These are the activations of a small neural network, seen along a few directions. Each row is one input.
Each table varies a few parts of the input and shows all the possible inputs, shuffled.
A made-up example of a description, with smaller parts first: line(6) and (point or ring(11) or (values(3) and ring(8))).
Shared parts are said once, and a part with two or three values counts as separate values.

Other details of the inputs vary at random and push rows far along three fixed directions, the same in every table; ignore that.

A family of inputs:
R1: [-16.9 -11.4 -27.8  -9.9  -2.0 -21.8   8.7  16.9  -8.7  17.0  29.5  -5.5]
R2: [  3.6  13.3  71.4  -1.2  -2.1  33.3 -52.0   1.6   4.1 -55.2 -19.2 -25.8]
R3: [  9.2   3.0 -21.6   7.8  -3.2  -4.6  20.3  -9.4 -11.4  12.2  -2.3  12.9]
R4: [-14.3  -5.2 -16.5  -0.3   7.3 -24.1   3.8  23.0  -8.1  23.4  14.8  -3.0]
R5: [ 27.2 -10.1  11.3  -6.9  18.6  14.8 -44.7   7.4   1.3 -14.2 -30.8  -0.1]
R6: [-11.9  -6.6 -20.6   6.1  -4.3 -14.9  18.6  -0.6  -0.6  23.1  10.4  10.7]
R7: [-30.1  -5.3 -11.2  -2.0  -9.4 -13.1  29.2   6.7  11.0  22.8  22.9   3.9]
R8: [ 13.4  -0.1  23.6  -8.9   6.0  21.9 -28.9  -4.4   6.4 -21.8 -15.1  -4.5]
R9: [-47.1  -7.3  34.4  12.7   9.0 -10.5 -21.7  28.3  22.9  21.6  -6.8  -0.5]
R10: [-30.1   3.3  15.2  -1.2   0.6 -14.8  -7.3  24.5   1.3  12.7   8.7 -10.4]
R11: [ 58.7 -51.7 -93.0 -11.7  19.8 -36.8  -9.6   9.3 -30.3  13.3  12.1   6.5]
R12: [ 44.0  -6.2 -45.5  -9.3  11.1 -15.3  -4.7  -4.7 -31.7  -2.5   2.7   4.9]
R13: [ 19.8  13.5  26.8 -12.1  -1.4  34.4 -17.2 -17.5   6.1 -38.1  -9.9  -8.4]
R14: [ 22.3 -11.4  -7.0  -9.0   7.0  11.8 -24.4  -9.4  -1.4 -15.2  -0.9   4.8]
R15: [-34.0  39.1  33.5  31.5 -20.9   2.2  43.4 -12.6   0.0  12.1  -4.6   9.3]
R16: [ 21.4  26.1  32.6   6.5 -13.1  15.9  -5.2 -24.3 -11.2 -42.8  -7.4 -14.3]
R17: [-40.2  41.5  36.2  19.0 -35.2   7.8  52.5 -26.2   5.8  -2.8  18.3   5.1]
R18: [-15.7  23.0  56.6   8.9   6.2  20.4 -11.4   9.5  14.0  -7.2 -37.8 -10.8]
R19: [ 29.0  18.7 -28.6   1.8 -15.3   6.1  39.8 -32.0 -14.1  -6.8   3.8  10.0]
R20: [-29.9 -10.9 -28.1  11.1  -5.3 -26.3  30.2   3.9   4.5  33.5  27.6  12.8]
R21: [ 45.6   7.4 -41.7  -3.9 -11.3  12.1  26.8 -42.5 -21.3 -20.0  13.2  11.8]
R22: [-15.3  20.6   5.4  14.8 -17.6  -1.1  37.4 -14.8  -1.9   8.9   4.7   7.9]
R23: [ 17.7  22.9  11.6   0.4 -16.8  23.0   5.7 -40.4  -4.7 -37.5   8.2   4.4]
R24: [-35.1 -34.9  21.3  -6.1  25.9 -10.5 -48.1  52.4  27.8  28.3 -14.8  -6.8]
R25: [ 66.5  -5.5 -13.4  -5.1  16.0  21.6 -44.6 -30.5 -18.8 -42.2 -24.9   7.8]
R26: [-21.3  50.7  18.7  14.9 -31.9   7.2  73.3 -32.1   0.1  -0.9   5.9  -0.9]
R27: [  7.6 -39.4 -13.9 -21.9  25.7  -2.5 -44.7  30.5  16.1  10.5  -7.1  -4.6]
R28: [ 19.0 -11.8 -47.7 -18.8  -4.5  -3.6  27.0 -13.3  -3.1   4.1  17.7   0.1]
R29: [-22.3  -6.5 -20.7   7.4   0.9 -20.8  25.8  19.7   4.7  40.0  -1.3   6.5]
R30: [-31.5 -39.7   2.3 -12.7  18.0 -10.7 -32.5  39.3  25.6  23.0   9.9  -2.2]
R31: [-41.8 -13.8  35.5  12.3   7.7 -20.3 -20.4  44.1  13.2  19.5  -4.5 -14.5]
R32: [ 32.6  -5.4   0.9 -14.2  14.5  19.0 -25.2  -2.4   2.0 -18.7 -23.0  -7.1]
Description of these inputs: line(4) and (values(2) or line(6)).
Changing only the line(4) part turns R29 into R27. The same change can be made to R5. Which row results?
Answer: R8
List by row number the other rows that have the line(4) part in common with R17.
Answer: R1, R2, R7, R13, R23, R28, R30
A walk changes only the line(6) part. It starts at R9 and steps to R6. List the rest of the walk in order.
Answer: R22, R24, R19, R32
A walk changes only the line(4) part. It starts at R11 and steps to R31. List the rest of the walk in order.
Answer: R16, R2
